A small network was shown many inputs. Here are its activations along a few directions, one row for each input.
In each table, some parts of the input vary, and every possible input appears once, in random order.
A made-up example of a description, with smaller parts first: one of 4 places along a line, together with either a single point or one of 9 places around a ring or (one of 2 separate values, together with one of 5 places around a ring).
Shared parts are said once, and a part with two or three values counts as separate values.
(in the rows, 128 means zero)

Table:
row 1: [122  82 214 123  61  71 160 108 187  93  92 144  89 100 185]
row 2: [139 148 106 129 141 132 104 145 106 139 164 143 153 121 128]
row 3: [102 120 122 157 147 143 116  90 131 137 127 106 154 128 104]
row 4: [140 161  98 135 145 145 113 152 102 136 153 140 132 127 142]
row 5: [130 125 113  87 176 146  86 151 108 136 141 123 124 153 114]
row 6: [137 141 123 118 154 129 109 128 108 124 168 136 159 126 115]
row 7: [129  76 193 146  32  81 182  82 170  86  74 176  97  90 175]
row 8: [101 122 118 151 156 168  99 114 130 134 107  91 123 138  93]
row 9: [137 143  95 109 151 149 107 151 102 149 156 138 135 143 150]
row 10: [185 118 142 112 100  67 243 105 129 132 157 108 105 207  67]
row 11: [137 129 104 103 147 137  99 145 107 152 168 142 154 134 137]
row 12: [123  77 208 132  41  85 169  92 175  93  81 162  84  91 184]
row 13: [137 122 121  93 162 132 105 130 108 136 170 135 158 142 125]
row 14: [110 132 108 165 152 168 105 131 114 142  96  92 108 135 111]
row 15: [118 162  93 128 150 156 102 164 124 135 108 103 127 114 121]
row 16: [136  86 201 147  37  85 175  92 169  96  68 167  88  98 176]
row 17: [173 122 157 109  91  72 248 115 112 115 159 134 106 209  60]
row 18: [105 125 112 167 141 144 114 106 125 154 123 115 147 122 113]
row 19: [109 136 105 172 145 159 125 117 120 151 113 112 127 127 127]
row 20: [116 151  95 133 136 132 112 138 136 143 142 129 175 102 125]
row 21: [139 159 102 127 156 149  95 166  95 130 130 122 109 135 124]
row 22: [118 163  87 137 140 148 121 148 131 141 132 125 154 108 139]
row 23: [137 141  98 104 163 150  90 165  94 143 130 121 109 153 134]
row 24: [109 149 106 114 160 155 100 147 139 127 121 103 143 115 101]
row 25: [124  75 208 127  56  76 167 104 184  81  90 146  87  97 186]
row 26: [113 146 111 120 146 129 118 120 141 127 146 119 184 105 114]
row 27: [131 146 117 111 169 147  91 152 108 123 142 123 125 136 104]
Q: What is each input in this table made of?
A: either one of 2 separate values or one of 5 places along a line or (one of 4 places along a line, together with one of 5 places around a ring)
Q: A walk changes only the place on the line of 5. It starts at row 1 and steps to row 25. List the rest of the walk in order.
A: row 12, row 16, row 7

Table:
row 28: [134 115 115 124 153 121 131  95 129 140 153 119 168 142 121]
row 29: [127 101 160 113 124 143 112 125 132 121  86 127  81 139 168]
row 30: [140 129 139 155 115 138 129 121 103 128  97 139  83 132 142]
row 31: [160 131 111  89 125 103 155 139 120 150 151 121 136 161  99]
row 32: [140 119 112 136 149 128 125 138 105 151 137 105 101 171 107]
row 33: [123 115 139 110 161 126 117  96 120 112 154 135 160 125  99]
row 34: [143 137 122 110 100 102 190 142 120 136 142 148 142 147 127]
row 35: [156 149 148 127  92  83 171 143 135 104 125 169 113 121 146]
row 36: [156 136 135  81 129 119 140 134 120 112 159 138 127 157  80]
row 37: [ 84 108 130 126 116 140  99 121 171 114  61 118 117  95 144]
row 38: [ 98  81 179 118 107 114  96 115 166 129 121 150 135  83 171]
row 39: [139 174  54 105 191 175  20 208  83 152 173 145 177  95 178]
row 40: [117 137 116 176 104 148 125 121 140 116  79 115 128  83 122]
row 41: [115 156 107 147 158 136 129 130 145 150 125  77 139 137 100]
row 42: [111 147 101 164 128 158 156 120 148 143 117 109 133 119 111]
row 43: [117 123 122 148 110 128 148  95 130 139 153 142 164 130 141]
row 44: [127 124 112 147 126 140 149 122 101 147 128 129  96 155 126]
row 45: [148 115 170  87  93  85 153 145 159  86 137 136  96 112 180]
row 46: [ 98 154 129 134 163 143 114 135 125 119 122  90 142 126  83]
row 47: [131 119 137 126 154 145 113 143 103 117 136 119 104 169  92]
row 48: [123 121 150 164  90 112 116  99 134 123 128 157 147  90 152]
Q: What is each input in this table made of?
A: either a single point or (one of 4 separate values, together with one of 5 places along a line)
Q: Change only the choice among 4 separate values in row 41. List by row number the other rows that result.
A: row 28, row 31, row 32
Q: Change only the place on the line of 5 in row 42. List by row number the other rows that result.
A: row 37, row 40, row 41, row 46
Q: Change only the choice among 4 separate values in row 38. List by row number the other rows that result.
A: row 29, row 37, row 45

Table:
row 49: [147 149 100  97 171 143  96 155  83 138 178 143 145 151 118]
row 50: [127  75 203 139  72  93 167  98 162  98  81 130  65 132 147]
row 51: [129 143  89  96 189 146  94 139 104 153 183 113 176 152  98]
row 52: [125 157  66 159 176 173 106 135  87 170 143 102 145 155  90]
row 53: [143 102 183 136  56  70 189  95 166  99 120 158 120 104 163]
row 54: [133  86 184 131  68  96 177  97 162  96  81 138  83 125 144]
row 55: [133  96 178 132  54  80 189  98 166 106 115 160 120 109 153]
row 56: [115 169  73 144 184 170 116 145 103 152 141  87 147 152  78]
row 57: [124 163  80 126 185 157 102 144 105 148 153  94 162 147  66]
row 58: [ 72 142 102 154 159 192  13 146 143 132  89 127 151  41 191]
row 59: [134  90 189 132  59  76 186  96 162 102  96 154 103 118 155]
row 60: [154 162  90  89 162 141 101 188  93 141 156 131 119 149 134]
Q: What is each input in this table made of?
A: either a single point or one of 5 places along a line or one of 6 places along a line

Table:
row 61: [129 128 135 145 130 107 164  92 135 131 150 111 144 140  78]
row 62: [112  92 152 148  95 148  81 102 134 114  93 158 119  79 176]
row 63: [143  98 145 147 100 117 174  87 128 145 126 131 105 164  95]
row 64: [141 116 133  63 130  99 144 124 136 125 167 136 162 152 113]
row 65: [145 117 164 136 122 113 167 122 142 112 110 101  76 173  84]
row 66: [141 103 153 132 118 117 173 103 129 128 101 124  91 178  90]
row 67: [107  97 158 131 111 139  81 115 131 100  67 150  97  92 170]
row 68: [124 117 124 115 130 114 163  94 141 134 128 111 148 152  67]
row 69: [131 137 145 107 112 117 106 165 151 109 102 136  83  88 191]
row 70: [155 129 136 119  99 113 186 141 109 114 113 147  94 162 106]
row 71: [158 107 177  70 127  90 153 156 126 104 159 126  81 162 139]
row 72: [ 99 104 140 166 107 135 138 106 153 133  56 102  94 133 142]
row 73: [108 188  59 114 199 189  16 204  79 192 154 129 160 113 130]
row 74: [108 112 175 134 116 135  70 131 146  85  77 128  81  81 166]
row 75: [127 121 130 106 110 122 111 148 136 120  95 161  99  96 198]
row 76: [130 140 128 136 114 114 120 135 140 124 138 163 147  90 194]
row 77: [ 83 167  72 138 214 214  16 171  89 151 153 120 160 109 107]
row 78: [129 150 122 121 119 121 110 142 158 123 147 147 162  80 173]
row 79: [148 148 129 148 102  95 185 125 107 119 151 150 135 143 113]
row 80: [ 90 116 116 143 125 139 141 108 164 139  92  93 156 106 108]
row 81: [152 120 156 104 125  87 156 120 117 123 183 151 145 155 149]
row 82: [101 118 139 188 115 122 145  95 147 138 104 111 136 106 141]
row 83: [148 166  41 131 229 185 101 136  78 152 168  75 143 182  63]
row 84: [ 76 180  50 156 221 226  75 148  93 162 141  73 154 144 100]
row 85: [160 143 146 121 102 109 181 160 121 100 120 126  80 157  96]
row 86: [163 201  50 114 203 173 104 164  57 158 159  97 157 168  72]
row 87: [120 137 112  93 123 127 110 147 160 127 124 147 165  90 157]
row 88: [153  93 163  71 123  96 159 136 115 121 147 150  98 169 147]
row 89: [157 128 124 137  78 115 188 128 109 128 135 155 108 151 112]
row 90: [141 140 113 103 113 108 170 127 128 121 135 133 150 146  83]
row 91: [105  97 133 178  91 138 142  93 153 150  84 110 112 117 146]
row 92: [134 120 149 156 123  99 173  89 123 134 142 128 132 152  96]
row 93: [159  93 153  89 104 102 158 122 119 135 170 156 118 161 154]
row 94: [ 93 124 128 177 122 134 141 102 163 139 112  87 149  91 121]
row 95: [133 117 121 122  91 132 114 137 142 134 120 166 120  89 206]
row 96: [110 116 157 160 121 130  90 103 131 107 112 156 146  78 166]
row 97: [101 119 153 170 110 132 131 125 168 120  65  76  80 124 138]
row 98: [146 155 121 133 111 101 173 127 121 117 158 136 148 135  95]
row 99: [150 129 145  89 129  93 143 123 130 118 192 137 159 146 128]
row 100: [106 123 149 148 126 141  82 112 149 108 124 138 160  66 146]
row 101: [ 98 113 136 116 130 146  84 119 152 109 101 140 164  79 131]
row 102: [161 153  48  98 209 142  56 191  62 176 198 103 155 177  88]
Q: What is each input in this table made of?
A: one of 6 places around a ring, together with either a single point or one of 6 places along a line
Q: Changing only the place on the ring of 6 turns row 87 into row 90. The same change can be made to row 69. Which row results?
A: row 85
Q: Changing only the place on the ring of 6 turns row 102 into row 73. The same change can be made to row 93. Which row results?
A: row 95
Q: List by row number the other rows that have the place on the ring of 6 in common with row 63.
A: row 61, row 65, row 66, row 68, row 83, row 92
Q: List by row number the other rows that have the place on the ring of 6 in common with row 74.
A: row 62, row 67, row 77, row 96, row 100, row 101

Table:
row 103: [157 152 131 139  68  86 208 140 118 119 149 161 130 133 138]
row 104: [ 93  95 151 115 145 125  85 110 151 117 138 123 152 106 133]
row 105: [131 121 141 150  83  96 226  95 159 132 128 119 129 145 114]
row 106: [119 222  23 107 239 198  59 208  91 157 163  71 174 140  55]
row 107: [118 121 125  93 122 140  73 146 139 131 146 168 156  83 181]
row 108: [113 120 143 113 143 142  75 132 137 110 149 145 147  86 170]
row 109: [119 132 140 137 141 154  95 149 118 118  94 126  82 121 169]
row 110: [119 137 102 159  88 134 118 130 142 136  92 151 147  68 183]
row 111: [159 106 142 108 115 108 172 127 127 127 127 111  75 178 117]
row 112: [132 172  24 157 227 203  85 133  37 197 193 105 183 189  54]
row 113: [111 116 150 164  99 121 185  75 157 115  95 117 132 132  76]
row 114: [182 135 134 107 104  93 165 163 104 114 145 158  77 164 135]
row 115: [121 131 120 118 125 145  96 161 118 131  91 154  90 114 184]
row 116: [138 102 153 117 125 135 141 117 122 112  95 101  78 168  85]
row 117: [ 89 112 144 199 104 126 137  84 171 136  81 102 133  95 114]
row 118: [147 106 150  80 132  84 148 109 141 127 169 132 159 153 129]
row 119: [113 141 125 181 106 138 116 106 146 120  96 127 134  74 165]
row 120: [105 102 155 146 132 146 106 130 131 132  80  94  78 142 124]
row 121: [122  98 159  90 145 104 125  99 139 103 143 127 156 133 100]
row 122: [171 138 147  79 116  81 141 146 113 126 186 169 148 134 136]
Q: What is each input in this table made of?
A: either one of 2 separate values or (one of 3 separate values, together with one of 6 places along a line)
Q: Change only the choice among 3 separate values in row 121. List by row number the other rows that result.
A: row 113, row 116
Q: List by row number the other inputs of the same sort as row 112.
A: row 106
